These are the activations of a small neural network, seen along a few directions. Each row is one input.
Each table varies a few parts of the input and shows all the possible inputs, shuffled.
A made-up example of a description, with smaller parts first: values(3) and (point or ring(11) or (line(6) and ring(8))).
Shared parts are said once, and a part with two or three values counts as separate values.

Rows:
x1: [ -4   9  29 -42  12 -25  -5  -4 -29 -32  26  21 -31  12]
x2: [ -3  -2 -34   8  -6  24  12   6  35   0  -5 -43  54  -7]
x3: [-26  -3   1   8 -20   8  31  15 -35  36  -6   7 -27 -42]
x4: [-38 -16 -27  10 -15  13  31  19  13  32 -10  12  27   3]
x5: [ 31  14  25  -5  30 -24  -9 -17 -20 -43   7  -8  -6  13]
x6: [  5 -12 -44   7   4  28  17   0  37   7  11 -45  43   5]
x7: [ 32   5  16  21  19 -12 -34 -39  33 -18  -1  24  11  15]
x8: [-38   7  11   1 -14  14  26  18 -33  28 -20   2 -25 -53]
x9: [ 21 -19 -57  -1  10  21  28  -2  37   7  15 -44  22  15]
x10: [ -1  21  14   5  15 -12 -28 -24  29  -3  19  53   1  27]
x11: [ 43  10  18   0   1 -12 -37  -7  13 -28   0   2  -7  21]
x12: [-24 -11 -19  10 -18  11  38  11 -23  41   0   4  -5  -6]
x13: [ 34  16  20   1  20 -21 -13 -13   1 -42   3  -4  -9  20]
x14: [-12   6  24  13 -14  21   9   9 -23   5 -43 -31   2 -80]
x15: [ 28  -7  28 -25  18 -24 -12 -20 -28 -49   6  -7 -21   0]
x16: [ 10  26  18 -18  -4 -13 -29   9  10 -11  20  32 -17  33]
x17: [ 26 -18  25 -30  -5 -32 -36 -14 -22 -38  -4 -12 -31   4]
x18: [ 25  -4  36 -13  19 -28  -9 -15 -21 -47  13 -15 -16   8]
x19: [ 10  14  22 -17   6  -8 -38   7  12  -3  16  37 -16  33]
x20: [  9 -23 -18  22 -17   9  33  -7 -18  28 -18 -24   6 -20]
x21: [-12  -7 -59 -12   9  25  33  18  31  19  34 -13  11  28]
x22: [  6 -17   1  21 -18   7  26  -3 -31  22 -24 -20 -15 -56]
x23: [-36  10 -36  -4  -6  29  17  26  29  12  14 -12  43   5]
x24: [ -2 -16 -36  19 -10  13   8   5  26   9 -22 -19  58 -11]
x25: [-34  -7 -24   9 -17  23  36  11 -10  35  -9   8  12  -3]
x26: [ -1  18  15  -1  13 -14 -51 -11  25  10   9  39  -6  34]
x27: [ 43  -3  23  -1  10  -7 -44 -10  15 -19  -4   9  -6  21]
x28: [-28   0 -46  -4   4  31  22  21  32  19  30 -14  32  18]
x29: [ -5  -2  26 -46 -10 -35 -28   2 -24 -20  16  17 -42  16]
x30: [ -2  30  25 -22  23 -25  -2   0 -21 -28  28  21 -17  24]
x31: [-43  20  24   0 -16  23  15  28 -27  17 -25  -1  -9 -68]
x32: [ 32   2  16  16  17 -14 -57 -26  28  -6 -10   9   3  22]
x33: [  0  15  15   1   3  -3 -47  -3  17  -5  13  39 -16  38]
x34: [ -5 -28 -26  21 -14   9  27   0  18  20 -28 -18  38 -10]
x35: [ -8  12  37 -29  13 -29  -1   1 -22 -30  34  13 -27  20]
x36: [ 31  -1  16  18   6  -3 -55 -20  20 -22  -7   9  -7  26]
x37: [  1  31  20 -15  15 -22  -6   4  -1 -27  23  24 -20  32]
x38: [  5 -27 -14  23 -11   0  33  -4 -27  26 -25 -22 -16 -36]
x39: [-36  -4 -37   8 -11  18  12  24  20  21  -4  11  48   3]
x40: [  0 -19 -23  21 -17  19  32  -8  -5  22 -27 -21  22 -17]
x41: [-28 -14 -15  11 -13   3  37  15 -32  38  -6   6 -27 -22]
x42: [ -6  -7  12  14 -12  14  20  -1 -29  16 -39 -26 -14 -65]
- What is each input in this table made of? => values(2) and (line(10) or line(11))
- Changing only the values(2) part turns x40 into x25. The same change can be made to x5. Which row results? => x30
- A walk changes only the line(10) part. It starts at x7 and steps to x32. List the rest of the walk in order. => x36, x27, x11, x13, x5, x18, x15, x17
- Change only the line(11) part in x23. List by row number the other rows that result. => x3, x4, x8, x12, x21, x25, x28, x31, x39, x41
- Change only the line(11) part in x38. List by row number the other rows that result. => x2, x6, x9, x14, x20, x22, x24, x34, x40, x42
- Change only the values(2) part in x32. List by row number the other rows that result. => x26

Rows:
x43: [ 21 -14 -18  13  -4   5  -5  -8  23  -1 -11 -11  22  10]
x44: [-21  14 -10  -5   5  14 -12  12  29   4  13  17  22  16]
x45: [-15   1 -15   3  -9   8  -2   9  18  19   2  25  10  17]
x46: [ 13  -4   9  19   0   1   2  -7  -6  -4 -26 -17   3 -29]
x47: [-20   9   8   7  -6   3   6   3  -8  15  -8  19   2 -15]
x48: [-18   0   1   7  -8   6   4   0  -4  21  -3  16  -8 -10]
x49: [ -5   5 -18 -12   6   2  13  10  12  -6  24 -11  14  25]
x50: [ 19 -14 -19  16   0   5  -5 -11  21  10 -10 -14  15   0]
x51: [-16   2 -15   6  -6   7  -1   7  16  30   3  22   3   8]
x52: [ -8   1   0  -7   2  -4  26   1 -20  -5   5  -8   0 -11]
x53: [ -4  -7 -23  -8   2   0  19   5   4  10  17  -6   0  12]
x54: [-19  12 -10   4  -2  10  -9  11  24  14  11  17  17  20]
x55: [-19   9  11   2 -15  10   6  13 -16  19 -11  12 -14 -26]
x56: [ 55  16  54 -13  25 -43 -72 -35   1 -58   8  20 -32  34]
x57: [ -6  -8  -7  -7   1  -1  25  -2 -15   1  10 -11 -11  -5]
x58: [ 16  -6   8  11  -8   9   3  -4 -11   0 -23 -21  -2 -33]
x59: [ -7   0   2 -11  -7   4  25  11 -28  -1   3 -14 -17 -22]
x60: [ 15   1 -14   4  11  11 -16  -7  34 -16  -1 -19  32   9]
x61: [-28  -1   8  -3 -18   4   4  14 -21  21 -15   7 -13 -27]
x62: [ 17 -16  -1  16  -1   4   1 -17   2   1 -16 -18   5 -17]
x63: [ 32  20  50 -39  27 -45 -42 -16 -14 -58  33  27 -44  47]
x64: [ 20  26  59 -21  17 -39 -66 -15  -4 -37  22  55 -41  42]
x65: [-10   3   4  -5   2  -4  26   9 -22  -4   0 -10 -12 -18]
x66: [-16 -10   0 -17 -10  -2  23  13 -32   1  -1 -19 -15 -24]
x67: [ 16  -7   6  17   0   1   3 -14  -3  -5 -21 -15  16 -22]
x68: [ -2  -7 -23 -11  -1   0  19   7   6  -1  16  -3   7  21]
x69: [-22  12  12   9  -6   3   6  10 -11  16 -13  17  -9 -21]
x70: [ 18 -15 -10  21   1   6  -3 -11   6   4 -15 -14  11   1]
x71: [-17   1  -7  11  -4   9   1   6   1  25  -2  21  -1   8]
x72: [ -5  -8 -15  -3   4   1  21   4 -11   5  12  -6  -4  12]
x73: [  7 -18   6   6 -12   2   1  -2 -15   1 -27 -27   0 -35]
x74: [ -8   6 -18 -20  13   6   9  10  17 -16  26 -11  18  21]
x75: [ 18  -2 -14  13   2   8 -12  -7  29  -6  -3 -19  28  13]
- Changing only one part turns x64 into x56. The same change can be made to x47. Which row results? => x67
- What is each input in this table made of? => values(3) and (point or line(10))

Rows:
x76: [  1 -19   9  30 -22   4  20   5 -39  26 -48 -10 -29 -54]
x77: [ -3 -18   6  15 -23  -7  45  -1 -45  14 -38 -28  -4 -56]
x78: [ -6  -3 -24  43  -5  17  18  -1  14  49 -13  24   3   6]
x79: [ 80 -43 -11   2   7 -16 -27 -41  30 -28  15 -12  -4  65]
x80: [ 26  32  56 -31  29 -30 -47  -3 -17 -49  14  30 -31  19]
x81: [-47  -6 -25 -15 -29  14  -2  27   5  48   9  30  -6   8]
x82: [-41  -2 -46 -29  -8  24  49  42  -1  14  36 -29  16  14]
x83: [ 21  10  24  -7  34 -34 -57 -14  41 -33  22  16   7  60]
x84: [  4  25  71 -24  14 -42 -30 -16 -50 -43  27  45 -65   7]
x85: [-46   6 -22  -2 -17  17  17  35   2  39   5  35  -8  16]
x86: [ -3  -9 -52  14   4  23  50   5  12  23  16 -40  25   3]
x87: [-48  -6 -41 -26  -3  18  44  30   5  18  26   2  11   6]
x88: [-16   0 -18   8   4  34  15   5  23  -7 -17 -29  47 -38]
x89: [-14  -1   2  20 -18  32 -30   3  24  25 -31  -4  32 -36]
x90: [ 47  23  42 -35   9 -31 -46  -6   0 -51  19  14 -24  16]
x91: [-16  12  -2  19  -8  24  13   4  14   0 -23 -13  53 -32]
x92: [ -9 -15 -46  17   9  17  45  -6  18  28   7  -8  21  -6]
x93: [ 10  13  74 -31  17 -42 -18 -28 -72 -28  13  37 -82  10]
x94: [-48   5 -25 -15 -15   9  41  29  -4  25  18  17  17  12]
x95: [ -3 -32 -10   3  -8   2  47   0 -35   8 -32 -42 -11 -64]
x96: [-13  12   4  31  -7  33 -11  10  20  15 -36   3  30 -28]
x97: [  3 -26 -17   0 -12   8  51  11 -42   3 -23 -74  -4 -55]
x98: [ 37   4  -4   2  22 -24 -56 -26  34 -40  20   8  12  67]
x99: [  6  32  69 -23  19 -36 -40  -3 -30 -50  26  36 -47  13]
x100: [ -2 -30   8  17 -35   1   2  -2 -35  35 -45 -18 -28 -61]
x101: [ -7 -16 -26  30 -16  14  -1  -8  17  59  -9  18   5  -3]
x102: [-10   5 -23   4  -1  39  20  15  17 -10  -7 -62  52 -30]
x103: [ -9  -3 -29  29  -4   7  42  -7   9  34   0   7  27   1]
x104: [ 23  35  25 -23  27 -32 -59  -9  31 -39  19  22  -2  42]
x105: [ 60 -20 -13   2  22 -20 -43 -33  27 -34  10   3  11  67]
x106: [ 22  35  39 -27  15 -24 -51 -15  28 -51  18  21 -21  32]
- What is each input in this table made of? => line(11) or (line(4) and line(5))
- Which other rows belong to the same alternative as x84? List them by row number. => x79, x80, x83, x90, x93, x98, x99, x104, x105, x106
- Change only the line(4) part in x96. List by row number the other rows that result. => x76, x78, x85
- A walk changes only the line(5) part. It starts at x97 and steps to x95. List the rest of the walk in order. => x77, x76, x100
